Each row below holds a small network's activations on one input, seen along a few directions.
Each table varies a few parts of the input and shows all the possible inputs, shuffled.
Descriptions start from the smaller parts, as in this example, which fits no table here: one of 6 places along a line, together with either a single point or one of 9 places around a ring or (one of 2 separate values, together with one of 8 places around a ring).
Shared parts are said once, and a part with two or three values counts as separate values.

Other details of the inputs shift rows strongly along two fixed directions, in all tables alike. That doesn't count.

A family of inputs:
x1: -8 21 -18 -11 -14 -34 4 13 -5 0 -12 20 -16
x2: -9 -10 6 -27 17 4 -4 -7 13 -18 13 16 -12
x3: 18 6 -8 14 -10 3 9 5 -19 26 -29 -9 15
x4: 9 -17 21 22 -1 38 -23 -12 6 10 13 -15 15
x5: -2 9 -22 -12 -9 -41 3 16 -4 -7 -7 15 -9
x6: -4 18 -15 -18 1 -37 25 12 -9 -11 -16 7 -12
x7: 8 -15 8 1 11 49 -10 -19 5 20 -1 0 13
x8: 12 7 -16 16 -3 3 21 3 -13 18 -19 -24 21
x9: 9 -12 25 10 10 45 0 -15 -1 10 -2 -18 13
x10: 22 -3 -15 11 -4 -3 11 7 -18 20 -25 -15 22
x11: -7 -9 18 -20 6 5 -16 -4 9 -14 10 22 -17
x12: -13 18 -30 -4 -9 -35 5 10 2 -6 3 10 -8
x13: -3 -11 20 -28 20 1 6 -4 4 -24 6 9 -12
x14: 18 -1 -17 19 -18 0 -10 7 -13 29 -20 -1 17
x15: 13 -3 -28 26 -14 -2 -9 5 -5 22 -4 -9 23
x16: -12 -21 13 -14 21 -6 9 -1 16 -21 20 6 -28
x17: -9 19 -29 -16 -3 -33 17 9 -1 -3 -9 14 -10
x18: -15 -4 14 -13 12 2 -3 -7 16 -24 25 1 -10
x19: 17 -31 6 4 11 38 -18 -12 4 12 5 -5 21
x20: -4 17 -8 -7 -6 -40 19 18 -8 -15 -8 -2 -10
x21: 10 13 -8 20 -10 7 16 2 -15 22 -23 -19 15
x22: -4 12 -24 -14 -8 -41 6 15 -3 -6 -8 15 -10
x23: -16 -2 12 -10 5 9 -18 -9 16 -14 22 18 -16
x24: -19 0 10 -15 15 7 4 -11 16 -22 23 0 -10
x25: -16 1 25 -8 3 4 -13 -6 14 -21 22 7 -17
x26: 18 2 -19 9 0 0 18 4 -17 22 -26 -15 21
x27: 15 -19 30 14 5 40 -11 -9 -2 8 1 -17 14
x28: 8 -23 0 12 10 39 -19 -16 10 11 16 -8 21
x29: 0 15 6 2 -19 -40 3 21 -11 -12 -9 4 -15
x30: 1 18 -18 26 -14 7 7 -2 -6 26 -12 -18 16
x31: 15 7 -3 24 -15 1 6 8 -17 21 -21 -19 16
x32: -5 -10 25 -17 14 -1 3 0 6 -27 14 0 -11
x33: -10 -1 32 -15 9 5 1 -3 5 -23 9 5 -18
x34: -6 19 -16 -9 -16 -37 1 15 -6 0 -12 20 -15
x35: 22 1 -5 17 -13 -1 2 8 -20 24 -28 -9 16
x36: 21 -26 28 7 7 39 -14 -10 -6 12 -6 -7 15
x37: -3 -7 31 -22 11 3 -3 -3 2 -20 3 15 -18
x38: -13 -2 26 -6 1 3 -16 -5 14 -21 23 7 -16
x39: -1 -15 -7 7 16 47 -5 -23 11 14 14 -9 20
x40: -13 -6 16 -11 10 1 -7 -5 15 -24 25 1 -9
x41: 16 8 -10 13 -8 5 12 3 -19 26 -29 -10 15
x42: 3 -19 25 -22 14 -3 -5 0 2 -25 8 9 -10
x43: -14 0 11 -24 12 14 -2 -11 11 -10 9 21 -17
x44: 20 -2 -9 21 -9 -4 8 11 -15 16 -16 -23 22
x45: -20 2 9 -13 8 13 -11 -13 16 -13 20 17 -16
x46: 0 -8 15 16 6 46 -9 -20 8 13 10 -16 14
x47: 8 7 -23 29 -20 2 -11 3 -7 29 -9 -4 17
x48: 5 9 -25 23 -9 1 10 1 -5 21 -7 -23 23
x49: -19 28 -25 -2 -13 -26 6 5 1 0 -1 15 -15
x50: -5 12 -12 4 -15 -42 -1 16 -1 -14 6 0 -7
x51: -9 16 -15 6 -21 -35 -11 13 0 -3 2 17 -12
x52: 21 -30 18 1 17 36 -6 -10 -3 8 -2 -13 20
x53: -19 0 11 -12 6 11 -14 -11 16 -14 21 18 -16
x54: -9 -6 22 -19 18 3 10 -4 8 -26 12 -1 -11
x55: 4 7 -37 20 -7 4 5 -1 -4 26 -7 -11 22
x56: -14 -9 4 -14 12 5 -12 -8 17 -19 25 13 -10
x57: -12 13 -13 3 -12 -49 18 20 -3 -3 -8 11 -33
x58: -15 28 -10 4 -18 -36 4 12 -1 -7 -1 4 -15
x59: 12 4 -33 10 -4 2 9 2 -8 28 -19 -8 21
x60: 12 -14 19 0 15 48 3 -18 -4 15 -8 -9 12
x61: 0 -15 28 -13 11 -3 -4 3 5 -28 16 0 -10
x62: -8 16 -14 2 -13 -42 3 16 0 -14 5 0 -8
Description of these inputs: one of 2 separate values, together with either a single point or (one of 5 places around a ring, together with one of 6 places along a line).
Changing only the choice among 2 separate values turns x45 into x55. The same change can be made to x4. Which row results?
Answer: x50
Start at x11 and move only the place on the ring of 5, one step at a time. The first step leads to x35. Which rows follow, in order?
Answer: x27, x38, x47
Which other rows does x18 become when the choice among 2 separate values takes its other values? List them by row number.
Answer: x58

A family of inputs:
x63: -10 5 -3 -5 -6 -17 -10 4 7 -11 10 13 -12
x64: -14 6 -7 -8 0 -17 0 3 9 -14 14 7 -11
x65: 6 -20 26 -4 18 34 -2 -13 4 -3 6 -9 5
x66: 13 12 -31 32 -20 3 -1 3 -11 38 -17 -17 27
x67: 20 -21 15 10 6 30 -7 -7 -6 13 -6 -13 19
x68: -4 -15 12 2 13 37 -12 -19 14 1 19 -3 5
x69: -3 4 13 -13 1 -14 5 6 -2 -14 -2 5 -12
x70: 13 10 -32 36 -18 8 1 1 -12 38 -16 -20 30
x71: -2 1 4 -20 7 -12 9 4 -2 -13 -5 11 -12
x72: 3 24 -20 6 -19 -44 19 21 -19 3 -24 -3 -3
x73: -13 8 -2 -6 -5 -13 -5 2 7 -10 10 13 -15
x74: 8 -22 29 -4 15 35 -6 -12 3 -2 5 -4 3
x75: -14 7 -11 -14 2 -12 0 -1 8 -8 7 17 -12
x76: -2 0 8 -14 5 -17 9 7 -1 -18 1 2 -10
Changing only one part turns x76 into x64. The same change can be made to x65. Which row results?
Answer: x68
Describe the family of inputs behind these rows.
Answer: one of 2 separate values, together with either a single point or one of 6 places along a line
Which other rows does x73 become when the choice among 2 separate values takes its other values? List them by row number.
Answer: x74

A family of inputs:
x77: 14 -11 20 4 4 22 8 -4 -11 4 -13 -17 10
x78: -20 26 -26 -3 -16 -27 -5 3 5 -5 8 22 -15
x79: -1 2 8 15 -7 25 -15 -10 2 17 3 -7 8
x80: 14 -20 -5 -5 11 19 -3 -3 -1 10 -1 -6 18
x81: -7 20 2 -13 -6 -31 23 12 -10 -15 -16 3 -16
x82: 5 16 -30 6 -3 -13 26 3 -12 16 -18 -14 18
x83: -9 -11 3 -30 19 4 -1 -5 10 -19 13 13 -8
x84: -12 7 19 -26 11 12 -1 -12 9 -12 2 18 -17
x85: 11 -10 23 22 -4 14 -4 4 -4 4 0 -19 9
x86: 4 -15 20 -22 11 1 -15 2 2 -17 5 25 -15
x87: 9 -12 1 -1 15 21 11 -11 -4 5 -3 -17 18
x88: 4 -5 14 17 -9 21 -17 -6 0 16 1 -7 8
x89: 21 -22 12 2 12 13 5 -1 -9 1 -4 -18 16
x90: 22 -14 21 3 0 20 -10 -3 -8 12 -15 -3 7
x91: -16 -7 0 -14 9 1 -11 -8 22 -21 27 9 -9
x92: 5 -12 -2 17 -7 21 -21 -8 2 14 7 3 11
x93: -14 20 -15 0 -4 -38 11 10 2 -17 8 -3 -10
x94: -5 7 -8 2 -21 -39 -13 15 -2 -9 4 21 -15
x95: 16 12 -10 10 -16 -15 4 11 -18 22 -33 -2 7
x96: -1 5 -34 28 -11 -13 19 7 -3 33 -13 -7 -8
x97: 4 -11 39 -18 9 0 5 3 -3 -28 2 1 -16
x98: -5 14 7 2 -23 -40 -8 17 -4 -7 -1 12 -19
x99: 14 -16 6 0 13 16 8 -6 -7 3 -4 -17 17
x100: 22 -24 1 -3 10 15 -6 3 -2 8 -1 -6 17
x101: -19 33 -5 1 -12 -27 15 12 1 -13 4 0 -16
x102: 5 -9 -16 -7 14 27 3 -12 5 12 1 -4 20
x103: 9 -4 11 0 4 28 -5 -11 -4 16 -15 -2 9
x104: -2 23 -34 23 -10 -15 14 5 -4 14 -4 -20 16
x105: -4 9 2 13 -6 29 -12 -13 4 19 6 -6 8
x106: -13 -1 31 -4 4 1 -2 2 8 -25 15 -1 -16
x107: -12 -7 17 -6 13 -6 -3 -3 12 -27 23 -3 -10
x108: -13 -18 10 -21 26 9 17 -7 11 -4 4 16 -32
x109: -13 5 23 -23 14 11 15 -9 5 -22 5 4 -14
x110: 4 18 -35 7 -11 -6 6 3 -12 26 -24 10 13
x111: -9 16 -17 -16 -6 -29 2 9 -6 -5 -12 26 -14
x112: -2 17 -46 17 -15 -13 4 4 2 19 -2 -9 17
x113: 14 -15 2 1 6 24 -12 -6 -5 14 -9 7 12
x114: -4 8 -3 4 -7 -46 5 18 -2 -20 5 -4 -10
x115: 0 -5 -8 15 -6 24 -19 -12 4 15 9 3 11
x116: 12 -1 -28 21 -19 -25 -4 16 -5 14 -7 -10 15
x117: -11 -14 6 -12 7 -3 -14 -4 19 -22 26 8 -9
x118: -17 5 26 -6 6 6 1 -2 10 -23 18 -1 -16
Describe the family of inputs behind these rows.
Answer: one of 2 separate values, together with either a single point or (one of 4 places along a line, together with one of 5 places around a ring)
Changing only the choice among 2 separate values turns x106 into x77. The same change can be made to x101. Which row results?
Answer: x109
Changing only the choice among 2 separate values turns x88 into x95. The same change can be made to x116. Which row results?
Answer: x100
Start at x83 and move only the place on the ring of 5, one step at a time. The first step leads to x111. Which rows follow, in order?
Answer: x103, x81, x87
Which other rows does x105 become when the choice among 2 separate values takes its other values? List them by row number.
Answer: x84
Which other rows does x86 become when the choice among 2 separate values takes its other values? List them by row number.
Answer: x94
